A small network was shown many inputs. Here are its activations along a few directions, one row for each input.
Each table varies a few parts of the input and shows all the possible inputs, shuffled.
Descriptions start from the smaller parts, as in this example, which fits no table here: one of 5 places around a ring, together with either a single point or (one of 2 separate values, together with one of 4 places along a line) or one of 11 places around a ring.
Shared parts are said once, and a part with two or three values counts as separate values.

Other details of the inputs vary at random and push rows far along two fixed directions, the same in every table; ignore that.

Table:
r1: [10 -6  3 20 16 28 -3  1  2  0  8 42 11 -1]
r2: [ 38  17 -23 -24 -23  14 -41  -2  46  18 -13  33 -44 -31]
r3: [ 22  18 -16 -27 -24 -13 -28   3  26  20 -15  15 -34 -27]
r4: [ 16 -15  11  14   9  36  -9   0   7 -11   8  32   9  -3]
r5: [-17  10   3  -3 -10 -11   2   8   1  -9  -6 -29   5   9]
r6: [-20   3  -3   5 -15  -9  14   2  14 -21   0 -60   7  11]
r7: [ -6   7 -15  -8 -32 -41  17   1  23   1  -6 -69 -15 -15]
r8: [  3  14 -21 -16 -27 -47   4   1  14  22 -12 -25 -30 -19]
r9: [ 19  -3  14 -12  11  22 -21   6 -10   0  -3  52   2  -2]
r10: [-14 -14  30  17  28  44   0  10 -19 -32  14  16  41  29]
r11: [ -3  18 -28   1 -24 -42  11   0  21  21 -10 -30 -23 -19]
r12: [  1  -7   1   6  28  15  -1 -15 -27  12   8  39   4  10]
r13: [ -53  -29   19   12    7  -48   70  -10  -49  -31   17 -121   43   31]
r14: [ -9 -18  24  30  35  22  19   6 -37 -15  12  32  43  19]
r15: [-10 -31  35  27  28  27  18  10 -33 -27  16  17  47  17]
r16: [  3   8  13 -10  14  25 -24   8 -13  -4  -5  44   6  15]
r17: [ 23  17 -21 -32  -7  -9 -31 -17  11  42 -11  38 -49 -20]
r18: [ -1   4   9 -16  21  28 -23  -9 -21   4  -1  41  -2  21]
r19: [ -3  -7   0  10 -10 -14  15   2   7  -3   5 -29   3  -5]
r20: [  1  13 -34   8 -27 -29  12  -6  36  13  -5 -39 -25 -19]
Description of these inputs: one of 4 places along a line, together with one of 5 places along a line.
Question: The inputs of r8 and r4 match in every part but the place on the line of 5. If r16 is changed in the same way as r8 into r4, which row does it become?
Answer: r6
Question: Start at r13 and move only the place on the line of 5, one step at a time. The first step leads to r9. Which rows follow, in order?
Answer: r3, r7, r2

Table:
r21: [  1 -27  24  19  11  15  19   7 -14 -24  14  -7  33   1]
r22: [-16  -9  31  15  25  47  -7  12 -19 -35   7  23  40  34]
r23: [ 47  10 -12  -5  11  56 -51  -3  29  17  -5 106 -24 -21]
r24: [ -2  43 -51 -23 -53 -52 -12  -4  60  33 -21 -51 -60 -27]
r25: [ 38  17  -2 -17  10  59 -57   5  21   6 -12  95 -17 -10]
r26: [ 16  25 -37 -31 -56 -61  -5   2  50  27 -20 -55 -54 -42]
r27: [-34 -27  11  36  -3 -29  57   2 -11 -29  18 -90  38  11]
r28: [ -2  45 -48 -63 -37 -66 -18 -24  18  48 -28 -45 -72 -13]
r29: [ 39  10   7 -18   4  52 -59   9  22  11 -10  94 -22 -15]
r30: [-14 -10  27  21  28  49  -5   9 -17 -30   9  26  38  28]
r31: [ 44   5   1 -10   5  51 -52   5  25  18  -2 101 -25 -21]
r32: [ -2  41 -58 -29 -34 -86   9 -16  15  60 -24 -38 -61 -28]
r33: [ 11  27 -35 -35 -58 -62  -7   3  47  22 -25 -61 -52 -38]
r34: [-23 -32  13  30  -5 -31  56   4 -15 -31  14 -84  38   4]
r35: [ -9 -19  22  18  12  18  11  11 -11 -24  14  -5  30  11]
r36: [  7  33 -39 -69 -46 -77 -19 -20  14  50 -28 -46 -76 -28]
r37: [ 11  38 -52 -23 -51 -51  -3  -7  58  31 -21 -52 -57 -34]
r38: [-14 -14  28   7   6  14   6  17 -13 -33   6 -16  32  21]
r39: [-13 -22  40 -12  42  31  -7 -10 -60 -11  13  36  28  36]
r40: [ 12   8  -9 -11  12 -15 -10  -7 -18  40  -5  54 -23 -11]
r41: [ -8 -17  24  32  31  49   2   5 -17 -24  17  31  41  24]
r42: [ -8 -21  21  37  30  46   7   1 -13 -23  17  29  38  21]
r43: [ 49   8 -11   2  13  57 -45  -4  29  18  -2 109 -23 -21]
r44: [ 19  22  -3 -43  23  42 -66 -17 -15  34 -12 105 -38  11]
r45: [-41  -9  17  14  -2 -17  43  11 -18 -46   5 -89  45  30]
r46: [-37 -16  11  28   5 -17  51   6 -18 -39  14 -85  48  23]
r47: [-41 -20   5  48   4 -21  60  -2 -10 -28  19 -85  40  23]
r48: [ -3 -18  33   2   6  15   7  16 -17 -35   4 -10  34  13]
r49: [-33 -21  10  16   9 -63  63  -5 -53   0  11 -67  31  10]
r50: [ 24  -4  -7   9  -3  17 -12  -1  22  12   3  38 -17 -18]
r51: [ 13 -41  31  34  30  42  15   4 -20 -25  20  34  42   3]
r52: [-30  -8   6  23  32 -13  29  -9 -49   9   9   3  25  26]
Question: What is each input in this table made of?
Answer: one of 4 places along a line, together with either one of 2 separate values or one of 6 places along a line
Question: The inputs of r25 and r33 match in every part but the place on the line of 4. If r37 is changed in the same way as r25 into r33, which row does it become?
Answer: r21
Question: Start at r38 and move only the place on the line of 6, one step at a time. The first step leads to r29. Which rows follow, in order?
Answer: r35, r31, r27, r50
